Q:
[[-0.58  0.00 -1.66  0.20 -0.31 -0.58  0.96  0.16 -2.21  2.30]
 [-1.79  0.00  0.08  1.96  0.27  1.23  0.10  2.71 -2.90 -0.57]
 [ 1.04  0.00  1.55  1.04 -1.38 -0.29  0.70  0.83  0.48 -1.12]
 [-0.71  0.00 -1.97 -2.64  0.09 -1.44  2.41  2.48  0.98 -1.27]
 [ 0.11  0.00  1.71  0.54 -0.05 -0.85 -0.62  1.73 -1.41 -0.44]
 [ 0.62  0.00  1.41 -1.77  0.46 -0.89  3.50 -2.94 -3.40 -1.29]
 [ 4.23  0.00 -2.06  0.65  0.94 -0.93  1.12  0.25  2.30  0.73]]
A: 0.00

Q:
[[-0.16  0.23 -0.04 -0.23  0.02  0.07 -0.04 -0.14  0.27]
 [ 0.75  2.36  0.86 -2.26  0.33 -0.04 -2.16 -0.95 -2.40]
 [ 0.64  1.97  0.73 -1.88  0.28 -0.03 -1.80 -0.78 -2.00]
 [-2.51  2.13 -1.98 -3.84 -0.21  0.23 -0.68 -2.94  2.98]
 [ 0.96 -1.21  0.75  1.35 -0.26 -0.52 -0.28  1.03 -2.17]
 [-3.57  3.07 -2.83 -5.34 -0.22  0.42 -0.75 -4.14  4.55]
 [ 0.00  0.31  0.02  0.00  0.18  0.16  0.22 -0.04  0.43]
 [ 0.31  0.92  0.31 -0.35  0.40  0.33 -0.06 -0.09  0.11]
 [ 0.89  2.55  0.99 -2.37  0.40  0.01 -2.30 -0.94 -2.60]
 [-1.46 -1.04 -1.31  0.35 -0.38  0.00  1.29 -0.36  2.66]
 [ 0.08  0.64  0.11 -0.71  0.06 -0.02 -0.57 -0.36 -0.51]]
A: 0.23

Q:
[[-2.39 -0.81 -2.51  1.03  3.08 -1.98 -2.82 -2.87  4.02]
 [ 2.48  0.23  3.13 -0.28 -3.26  0.63  1.00  3.84 -4.15]
 [-2.41 -0.57 -3.08  1.14  3.15 -1.41 -1.70 -3.41  3.99]
 [-2.25 -0.31 -2.95  0.26  3.04 -0.46 -1.50 -3.14  3.62]
 [-2.14 -0.02 -3.45  0.69  3.10 -1.30 -1.28 -3.46  3.64]
 [-1.94 -0.03 -1.80  0.86  2.62 -0.63 -1.98 -2.16  3.66]]
A: -0.81

Q:
[[ 0.54 -0.11  0.17  0.18  0.36  0.42 -0.73 -0.02]
 [-0.48  0.10 -0.16 -0.52  0.08  0.82  0.12  0.06]
 [ 0.61 -0.52 -0.30 -1.94  0.32 -0.02 -0.70 -0.10]
 [-0.80 -0.07  0.01 -3.64  0.28  0.87 -0.80  0.00]
 [-0.11  0.56  0.87  2.92 -0.31 -0.74  0.21  0.05]
 [-0.17  0.11  0.46 -0.50  0.09  0.00 -0.54  0.00]
 [-1.85  0.31  0.36 -4.54  0.11  1.03 -0.73  0.07]
 [ 0.12 -0.22 -0.47 -0.38  0.12  0.50  0.15  0.01]
 [ 0.00 -0.02  0.11 -0.46  0.31  0.74 -0.54  0.03]
 [-0.85  0.07  0.10 -2.26 -0.39 -0.90  0.17 -0.04]
 [-0.04  0.55  0.23  4.67 -0.49 -0.42  1.33  0.10]]
A: -0.11

Q:
[[-2.09 -1.35 -0.23 -0.84  2.57 -3.47  2.37 -2.29]
 [-0.05  0.60 -0.79 -1.69  1.46  2.83  0.30 -0.30]
 [ 5.39  0.35 -5.15 -4.51  4.92 -0.90 -1.68 -2.27]
 [ 3.06 -1.92 -0.87  0.38 -2.93  2.31 -3.03  2.93]
 [-3.26 -0.98  2.30  4.17 -0.68 -3.40  2.09 -2.40]
 [ 5.03 -0.37 -5.29  4.34  1.39 -0.07  0.78 -3.29]]
A: -1.35

Q:
[[ 0.65  1.40 -2.05 -0.89 -1.36 -0.45 -1.44 -2.36 -1.58 -0.89  5.53]
 [ 2.40  2.42 -0.15  2.45  1.23  1.88  1.45  3.87 -0.82  1.24  1.46]
 [ 1.29  4.44 -3.26  0.46 -0.94 -0.21 -0.05  1.47 -2.86  1.69  2.83]
 [-0.64  0.37 -0.95 -0.85 -0.88 -0.87 -0.61 -1.09 -0.52  0.10  0.04]
 [-0.22 -3.02  1.26 -1.31 -0.42  0.02 -1.79 -4.54  1.14 -3.21  4.70]
 [-0.53 -2.98  1.11 -1.59 -0.58 -0.33 -1.88 -4.62  1.12 -3.03  3.99]
 [-0.49 -1.73 -0.31 -2.01 -1.34 -0.86 -2.34 -5.21  0.02 -2.76  5.61]
 [ 0.10  0.83 -1.13 -0.58 -0.73 -0.42 -0.70 -1.17 -0.90 -0.28  2.26]
 [-0.45 -2.95  1.03 -1.63 -0.58 -0.30 -1.96 -4.74  1.06 -3.03  4.28]
 [ 2.34  4.80 -2.91  1.44 -0.34  0.73  0.51  2.89 -2.89  1.91  3.71]
 [ 3.24  1.78  0.01  2.21  1.17  2.35  0.78  2.08 -0.69 -0.25  5.53]
 [ 0.62  1.12 -1.18 -0.26 -0.69 -0.06 -0.81 -1.11 -1.08 -0.52  3.80]]
A: 1.40

Q:
[[ 0.59  2.84  0.46  0.54 -2.27  0.56  0.81]
 [-0.56 -0.31  0.19 -0.49  0.82  0.03 -0.09]
 [ 3.55 -1.70  1.09 -1.22  1.98 -0.11 -0.84]
 [-0.74  2.93 -1.21 -0.09  0.12  0.59  0.96]
 [ 0.98 -0.70  3.81  1.20 -1.24  1.07 -1.20]
 [-2.08 -1.73  0.00  5.06 -1.59  0.18 -0.15]
 [ 1.88 -1.76  0.70  0.18  3.58  0.61  1.80]
 [-0.80 -1.73  0.00  0.44 -0.93  5.46 -1.49]]
A: 2.84
---
25	317	332	461
470	152	289	800
550	79	917	206
-> 152

-354	-94	295	-321	202
-225	-478	139	589	-56
-507	-499	-72	-63	-407
-> 139

-13	13	-7	-31	-42	2
26	19	2	-35	7	2
-13	-13	-13	-18	-15	12
-> -35

4584	4834	4482	5716	3706	8412	2709
5044	5343	5271	5520	3599	7817	2904
5021	6716	6940	2312	2244	1597	5383
-> 3599

45	61	46	28	79	90	53
47	53	53	40	34	25	71
49	43	55	79	76	73	69
-> 34

771	130	803	759	686
201	135	248	706	165
474	282	481	582	439
-> 248
---
[[-2.17 -0.57  1.06 -2.72  4.88 -1.99]
 [-1.11  2.42 -0.38  0.77 -2.50  1.00]] ==> 1.06

[[-2.10 -3.45 -1.38  2.03  1.57  0.40  1.51]
 [ 0.07  1.67  2.98 -4.57 -0.47  0.12 -3.87]] ==> -1.38

[[ 3.00 -3.44  3.41  3.93  2.11]
 [-4.14  0.14 -4.02 -0.63 -3.62]] ==> 3.41

[[ 4.51  3.69 -2.22  3.89 -0.39  0.41]
 [-0.65  0.78  1.43  5.29 -0.47  1.42]] ==> -2.22

[[-0.15 -1.05  2.03  0.97 -1.30  1.25]
 [-4.28  2.98  4.57  1.78 -2.14  0.00]] ==> 2.03

[[ 0.24 -0.33 -4.48 -0.20 -0.49 -0.83  0.35]
 [-0.30  0.26 -4.32  0.02 -0.73 -0.79 -0.16]] ==> -4.48

[[-0.12 -1.91  5.33  2.78 -0.36 -0.52]
 [-2.12 -3.03  2.15  3.19 -0.13 -2.10]] ==> 5.33

[[-1.25  0.09 -0.25 -0.64 -0.40 -0.92  0.17]
 [-3.02 -2.32 -4.09 -3.24 -3.40  0.74  0.69]] ==> -0.25

[[ 1.11  1.25 -1.74 -4.60  5.12  4.68 -3.66]
 [ 0.90  5.19 -4.97  1.63  3.60 -0.50  0.51]] ==> -1.74

[[-1.42  4.51 -0.29 -1.77 -0.55  2.23]
 [-0.31  1.82 -0.36  1.78  2.39  5.13]] ==> -0.29
---
((0.16, 0.02, 0.04, 0.04, -0.09, 0.12), (-0.83, 1.38, 0.61, 4.54, 1.34, -2.56), (-2.61, -0.11, -0.08, 2.80, 0.65, -2.14)): 0.04
((-2.36, 0.16, -5.18, 0.56), (2.06, 1.63, 0.91, 0.73), (2.29, -0.23, 1.78, 3.21)): -5.18
((-5.22, -0.77, -2.89, -3.52, -2.75), (-4.27, -3.15, -0.39, -0.33, -4.00), (-0.07, 1.89, -2.30, -2.82, 4.45)): -2.89
((3.38, 3.95, -0.37, -4.80, -2.17), (1.08, 4.46, 2.11, -3.36, -4.37), (3.30, -1.92, -4.88, -0.57, 4.11)): -0.37
((-4.87, 0.09, 0.86, -3.91, 1.35), (-0.06, 3.36, -0.38, 1.93, -1.96), (-4.83, 0.09, 0.69, -3.68, 1.30)): 0.86
((-0.92, 0.61, -1.81, -0.46, -4.99, -1.69), (0.84, 2.07, -0.66, 0.29, -2.46, -1.20), (1.84, 2.93, 0.45, 0.44, -1.30, -0.46)): -1.81
